A small network was shown many inputs. Here are its activations along a few directions, one row for each input.
In each table, some parts of the input vary, and every possible input appears once, in random order.
A made-up example of a description, with smaller parts first: one of 2 separate values, together with either a single point or one of 9 places around a ring or (one of 5 places around a ring, together with one of 6 places along a line).
Shared parts are said once, and a part with two or three values counts as separate values.

A family of inputs:
R1: [ 67 -53  69 -69 -34   0  17  48  56  29 -15 -26  -6 -33  10 -30 -40 -39
 -64]
R2: [-49  71 -40  44  22  25   3 -11 -91 -54  -9  59  -6  16 -19  27  18  49
  22]
R3: [ 21 -78 -61  12  38  11  33  32 -30 -11   1 -67 -29 -37  11 -59 -50 -49
  18]
R4: [ 23 -57 -84  -7  21   5  38  24  26  21  10 -79 -44 -12   6 -54 -48 -25
  -2]
R5: [ -4 -66  88 -67   1  21 -15  65  72 -13   1 -17 -19 -45  21 -51 -16 -52
 -24]
R6: [-20  43  84  19  -6  42 -53 -38   2  -2  -2  37  47  34  39  17 107  76
  58]
R7: [-10 -77 -62  -6  34  19  41  60 -17 -46 -21 -29 -44 -58 -14 -46 -22 -48
 -24]
R8: [-56  59 -39  30  10   9  -1   0 -76 -93  -3  93  -5  40 -61  10  32  24
  27]
R9: [ 13 -59 -76  23  20 -57  33  18  86  47   5 -61  10 -49 -61  -6 -66 -37
 -39]
R10: [  24 -103   54  -29   11   34  -16   41   76    4  -10  -43   14  -35
   53  -54   63  -24   10]
R11: [-30  70 -44  65   6  -2  -7 -64 -21  21  32   2  35  63 -39  68 -16  45
  -4]
R12: [ 11 -81 -66  18  19 -10  27  10  52  32  16 -82  -5  -5 -34  -4 -57 -49
 -49]
R13: [ 25  94  98 -24 -45   8 -17 -32 -17  18  -7  53  29  37  -1  43   3  59
 -17]
R14: [ 20  97  64 -25 -59 -73 -51 -67 -49   0  -8  34   5  31  45  36  -1  52
 -46]
R15: [-16 -88 -60 -18  22   3  39  68  -1 -85 -13   7 -45 -36 -56 -63  -7 -72
 -19]
R16: [  36 -102   26  -49   -9   14   19   35   61   65  -17  -13   -5  -40
   54    6   58  -92   30]
R17: [ -18   71  -39   64   24   19   -3  -41 -102  -21   13   21    9   36
    7   12  -11   45   64]
R18: [ 63 -52  37 -70 -50 -82 -18  15  23  10 -14 -47 -33 -40  53 -34 -43 -43
 -91]
R19: [-26  92 -55  69   9 -49  -4 -56  13  35  21  23  50  18 -66  67 -24  57
   5]
R20: [-17  93 -61  45   8  11   4 -50 -47  11  24   7  -7  59   2  17  -7  70
  43]
R21: [-48  78 115 -23 -15  29 -52 -13  -3 -21   8  64  16  25   8  22  26  49
  25]
R22: [ -7  48  53  -2 -27  23 -18 -42 -12  56 -11  63  32  29  42  77 101   3
  78]
Question: The inputs of R5 and R21 match in every part but one. If R1 is changed in the same way as R5 into R21, which row does it become?
Answer: R13
Question: What do these inputs look like to the network?
Answer: one of 2 separate values, together with either one of 5 places along a line or one of 6 places along a line
Question: Which other rows does R2 become when the place on the line of 6 takes its other values? List them by row number.
Answer: R8, R11, R17, R19, R20

A family of inputs:
R23: [ -1  16  92 -42 -23  17 -25  12   6 -12 -11  42   5  -2  23   1  32   6
   2]
R24: [-16  59 -71  47  14 -24  15 -30 -41  -1  15   0   0  19 -41  23 -53  29
  -2]
R25: [ 31 -66  34 -50 -14 -16  -1  36  29   0 -16 -26 -21 -42  35 -38  -4 -47
 -29]
R26: [ -3  78  32  11 -19 -16 -29 -45 -22   8   9  20  19  34   8  30  -2  57
  -5]
R27: [ 42 -52  34 -45 -17 -22   1  24  45  30  -5 -46 -13 -35  29 -27 -34 -36
 -41]
R28: [ 12   9  72 -27 -27   9 -19 -10  33  32  -6  23  24  10  23  28  45   3
   6]
R29: [-10 -52 -56   3  28   8  28  43  -3 -43  -1 -25 -30 -24 -33 -46 -38 -31
 -19]
R30: [ -1   4  71 -22 -18   5 -27  -4  25  15  -9  29  21  -4  29  18  55   2
  19]
R31: [  4  16  80 -36 -28 -12 -31  -1  13  -1 -12  34  11  -7  25  10  32   5
  -8]
R32: [  3 -60 -77  19  24   0  34  21  23   1   6 -44 -12 -12 -33 -19 -27 -34
 -15]
R33: [ 10  19  71 -17 -21  -1 -24 -17  41  45   1   9  29   3  24  28  25  13
   7]
R34: [-19  52  23  20  -5   8 -28 -36 -27  -5   1  35  22  29  18  27  51  45
  34]
R35: [-19  64  45   1 -10  20 -26 -19 -46 -33   0  48   6  31  11  10  28  47
  18]
R36: [ -8  66  23  25  -9   2 -25 -48 -10  24  11  15  30  36  12  37  20  55
  23]
R37: [ 26 -78  24 -37  -3   1   2  32  41  16 -13 -32 -11 -39  39 -31  19 -50
  -2]
R38: [ -7  57  24  16 -14  12 -20 -41 -19  12   5  29  24  43  11  37  40  45
  21]
R39: [-20  38 -80  52  19   3  23 -26 -39   3  11   9   4  28 -37  31 -12  18
  23]
R40: [ 39 -73  25 -41 -12   5  10  27  48  34  -9 -37  -9 -25  33 -20   8 -49
 -15]
R41: [-14  63  33   7 -16  -9 -32 -33 -38 -22  -1  40  12  27  14  19  28  47
   7]
R42: [ 16  21  81 -40 -37  -8 -23  -7  21  16  -8  28  13   7  19  21  22   5
 -21]
R43: [-37  33 -69  51  34  28  21  -8 -54 -25   8  22  -4  19 -32  11  -1  17
  47]
R44: [ 21 -78  36 -43   2  30   8  46  33   5 -12 -24 -17 -34  37 -40  19 -49
   9]
R45: [ -9 -64 -78  23  33  -4  26  26  16 -16   2 -38 -15 -26 -27 -30 -16 -35
  -2]
R46: [  8 -48 -66   5  13 -17  30  24  12 -15   2 -38 -22 -15 -38 -27 -49 -31
 -43]
R47: [ 37 -64  24 -32  -6  -5   5  20  57  46  -2 -51  -3 -31  33 -20 -12 -39
 -13]
R48: [ -4 -53 -68   9  22 -21  23  29   4 -32  -1 -32 -24 -29 -31 -37 -38 -32
 -30]
R49: [  2 -50 -79  28  30 -10  29  15  33  14  12 -57  -6 -19 -33 -20 -47 -24
 -13]
R50: [ 15  30  80 -31 -32 -18 -28 -13  30  29  -1  14  19   0  19  21   2  15
 -20]
R51: [ -6   5  83 -28 -12  35 -21   9  17   4  -8  37  15   1  27   8  55   3
  30]
R52: [-27  44 -70  43  17 -18  11 -18 -58 -30   5  20  -8  12 -35  13 -23  19
   9]
R53: [ 44 -61  35 -54 -23 -12   6  30  36  17 -12 -32 -19 -28  28 -27 -14 -46
 -42]
R54: [-32  33 -81  57  28  -1  15 -21 -47 -14   8  15   2  15 -30  20  -1  17
  36]
R55: [-15 -64 -66  17  39  25  32  40   8 -27   3 -31 -21 -21 -29 -39 -16 -34
   8]
R56: [ -2  68  34   2 -25  -6 -24 -38 -30  -5   2  34  14  41   7  30  17  47
  -6]
R57: [-32  44 -59  37  23  11  17  -5 -66 -42   5  27 -13  17 -37   4 -23  20
  20]
R58: [-24  52  35  15   0  37 -22 -23 -35 -17   2  43  16  34  16  17  51  45
  45]
R59: [-21  47 -82  61  25  -7  18 -33 -30  16  18  -5  10  21 -36  30 -31  27
  25]
R60: [-15  49 -69  38   8 -14  19 -24 -50 -14   8  14  -6  26 -42  23 -34  20
  -4]
R61: [  7 -38 -68  14  19 -27  26  18  21  -3   9 -52 -16 -22 -37 -27 -69 -21
 -41]
R62: [ 26 -66  46 -56  -8  13   4  49  22 -11 -15 -18 -27 -37  32 -47  -3 -46
 -19]
Question: The inputs of R49 and R61 match in every part but one. If R43 is changed in the same way as R49 into R61, which row does it become?
Answer: R57
Question: The inputs of R30 and R31 match in every part but one. If R34 is changed in the same way as R30 into R31, which row does it become?
Answer: R41
Question: What do these inputs look like to the network?
Answer: one of 2 separate values, together with one of 4 places along a line, together with one of 5 places around a ring
Question: A walk changes only the place on the ring of 5. It starts at R23 and steps to R62. List the rest of the walk in order.
Answer: R29, R57, R35
Question: Which other rows does R59 become when the choice among 2 separate values takes its other values? List them by row number.
Answer: R24

A family of inputs:
R63: [ -7 -18 -56   7  13 -24  23  23  -3 -34   2 -14 -22 -17 -50 -22 -59 -19
 -44]
R64: [-29  58  -1  43   7  19 -13 -42  -3  25  12  33  39  36 -12  53  44  43
  50]
R65: [ 24 -82  57 -57  -7  23  -2  49  35  -5 -18 -17 -19 -38  46 -46  29 -51
  -2]
R66: [ -3 -81 -62   0  34  21  34  50  -8 -35  -6 -33 -36 -34  -7 -55 -13 -51
   7]
R67: [ -5  48 -52  29   4 -17   6 -25 -64 -21   6   1 -15  21  -9   3 -35  29
  -4]
R68: [ 16 -31 -20   0  -1 -29  13   5  60  38   7 -38  10 -17 -27   6 -39 -22
 -38]
R69: [ 18  35 -17  22 -10 -22  -4 -44  -1  51  11 -23  16  22  14  31 -15  25
   2]
R70: [ 22  45  66 -29 -36 -15 -29 -26 -21  10  -5  17   2  16  44  12   8  27
 -13]
R71: [ 20 -20  64 -50 -27 -23 -13  23  39  -3  -9   1  -4 -23   3 -14 -16 -19
 -52]
R72: [-24  68  83  -7 -19  26 -37 -23 -23 -15  -5  72  25  31  18  33  66  45
  35]
R73: [-52  71 -35  50  21  25  -2 -23 -66 -46   6  57   8  36 -35  24  23  47
  44]
R74: [ 20 -93 -27  -7  20  16  24  31  55  36  -1 -57  -5 -33  16 -26   6 -54
  14]
Question: The inputs of R63 and R68 match in every part but one. If R66 is changed in the same way as R63 into R68, which row does it become?
Answer: R74
Question: What do these inputs look like to the network?
Answer: one of 3 separate values, together with one of 4 places along a line
Question: Which other rows does R67 become when the choice among 3 separate values takes its other values? List them by row number.
Answer: R69, R70

A family of inputs:
R75: [ 19  19  13 -13 -34 -29  -7 -38  38  66  -6  22  25  22  11  61  46  -7
   9]
R76: [ -7 -51 -24   0  15  30  29  33  -6  -1 -21  35  -6 -26  10   3  73 -55
  61]
R77: [-35  28 -20   1  17  42  28  37 -74 -83 -22  66 -24  -4 -50 -16   6   9
  20]
R78: [ 14 -58  51 -70  -8  29   6  64 -33 -45 -27  20 -44 -36  44 -39  11 -63
 -12]
R79: [-23  73  31  13 -12   7 -28 -10 -59 -67 -14  63   7  21 -12  -1  34  73
  -1]
R80: [-12 -41 -93  36  41  32  30  12  16  11  19 -64 -23   0  -8 -28 -18  -6
  23]
R81: [ 23 -92 -39   9  22  24  25  34  43   3   8 -63  -3  -9 -16 -43 -13 -33
 -14]
R82: [ 23 -10 104 -65 -37  -3 -43   8 -18 -30 -19  10 -14 -18  77 -25  43  -1
 -31]
R83: [ 53 -28   6   7  -7 -19  13 -11  48  71   5 -63  30 -11  -8  10 -48  -5
 -32]
R84: [ -6  98  17   1 -34 -16  -6 -24 -29 -18   4  60   6  43 -42  38 -19  55
 -37]
R85: [  9 -65  29 -11  21  76  24  50   9  -7  -9   8   4 -16   8 -25  34 -42
  42]
R86: [ 12  19  92 -55 -38 -22 -25   0  73  33   6  10   9  -3   4   8  -9  -3
 -27]
R87: [ -4  -5 104 -45 -14   1 -45  16  46 -19  -5  16  13 -26  40 -31  44  14
   6]
R88: [-26 -18 -24  16  39  84  29  26 -21   2   1   8 -18  -6  13 -10  29 -12
  80]
R89: [ -2  90  -1  14 -24 -22 -17 -52 -50  12  20  30   4  60   3  37 -18  38
  11]
R90: [-50 -34 -89  49  43  -1  14   6   6 -38  16 -23  -4  -1 -58  -7 -17 -19
 -11]
R91: [ 38 -13 -52  16 -14 -64  14 -29  35  77  -6 -33  24 -22  -4  40 -14 -19
 -15]
R92: [ 17  62 -66  42  -1 -55   8 -47 -48  19  19 -25   3  16  -7  18 -79  23
 -14]
R93: [ 55 -23  29 -43 -40 -64   0  -1   8  32 -15 -47 -22 -33  30  -7 -73 -27
 -86]
R94: [  3  -6  29   3  -9  -7 -24 -22  11  15 -19  28  25   0  46  21 101  10
  43]
R95: [-21   6 -88  21  26  -9  32  17 -35 -75  -3   2 -29   3 -67 -36 -43  14
 -40]
R96: [ 19  24 -51  34  13 -12  18 -28  20  78  18 -63  13   0   4  26 -54  22
   3]
R97: [  6 -78 -95  18  14 -22  29  15  29   9  -2 -34 -11 -22 -14 -15  24 -47
   4]
R98: [ -1  53  13   4  -8  22  -3 -37  22  69  19  -6  16  43  18  45   5  35
  27]
R99: [-53  33  31  37  12  13 -43 -25 -16 -31   2  39  33  19  -1  28  59  42
  30]
R100: [-13 -51  51 -47  13  35   3  72  30 -33 -13  26 -18 -46   6 -47  14 -50
  24]
R101: [-64 -12 -19  29  38  49  12  24 -32 -47  -3  44   1  -7 -39  11  31 -24
  48]
R102: [ 38  14  92 -73 -62 -26 -21  -9  10  21 -10   5 -18   6  42  12 -11 -18
 -64]
R103: [  0 -79 -16 -27  15 -18   5  55  65 -22   3 -42 -26 -39 -17 -66 -35 -40
 -32]
R104: [ 12  68 -46  27  -5 -50  19 -21 -29  -8   3   9   3   1 -53  18 -79  42
 -63]
R105: [-16  29 -47  50  15 -44  -1 -33  11  29  20 -18  30  -2 -46  48 -53  10
 -32]
R106: [-35  58  16  22 -11 -10 -23 -39  13  18  19  35  33  41 -33  69   5  24
  -6]
R107: [ 31 -17  29 -26 -15 -60  -5   9  70  46   3 -42   4 -43 -11 -12 -69 -12
 -50]
R108: [ 25 -87 -16 -48  -7 -24   9  45   3 -35 -13 -47 -51 -28  22 -58 -39 -53
 -67]
R109: [-18  27  27  20  15  47 -23 -25  -5  19   3   1  17  20  52   5  58  53
  62]
R110: [ 18 -19  82  -9  -5  42 -26  -6  25   8  -4  -1  36   7  44  -9  64  22
  24]
R111: [-29  18 -36  17  26  38  18   8 -94 -54  -2  38 -30  10  -6 -16   7  -8
  69]
R112: [ -15   -3 -107   38   30  -13   22  -10  -54  -48   16  -30  -34   16
  -23  -35  -43   -4    9]
R113: [ 34   6  68 -23 -29  18  -7 -21  52  59   7  -9  34  30   7  30  11   5
  -9]
R114: [-19  64  14  28  -1   2 -39 -39 -79 -36   2  34   4  38  34  -4  36  56
  47]
Question: What do these inputs look like to the network?
Answer: one of 5 places around a ring, together with one of 8 places along a line
Question: The inputs of R110 and R83 match in every part but the place on the ring of 5. If R109 is changed in the same way as R110 into R83, which row does it become?
Answer: R96
Question: The inputs of R104 and R77 match in every part but the place on the ring of 5. If R105 is changed in the same way as R104 into R77, which row does it become?
Answer: R101
Question: A walk changes only the place on the ring of 5. It starts at R75 and steps to R94. List the rest of the walk in order.
Answer: R76, R97, R91
Question: Which other rows does R108 become when the place on the ring of 5 takes its other values? List them by row number.
Answer: R78, R82, R93, R102
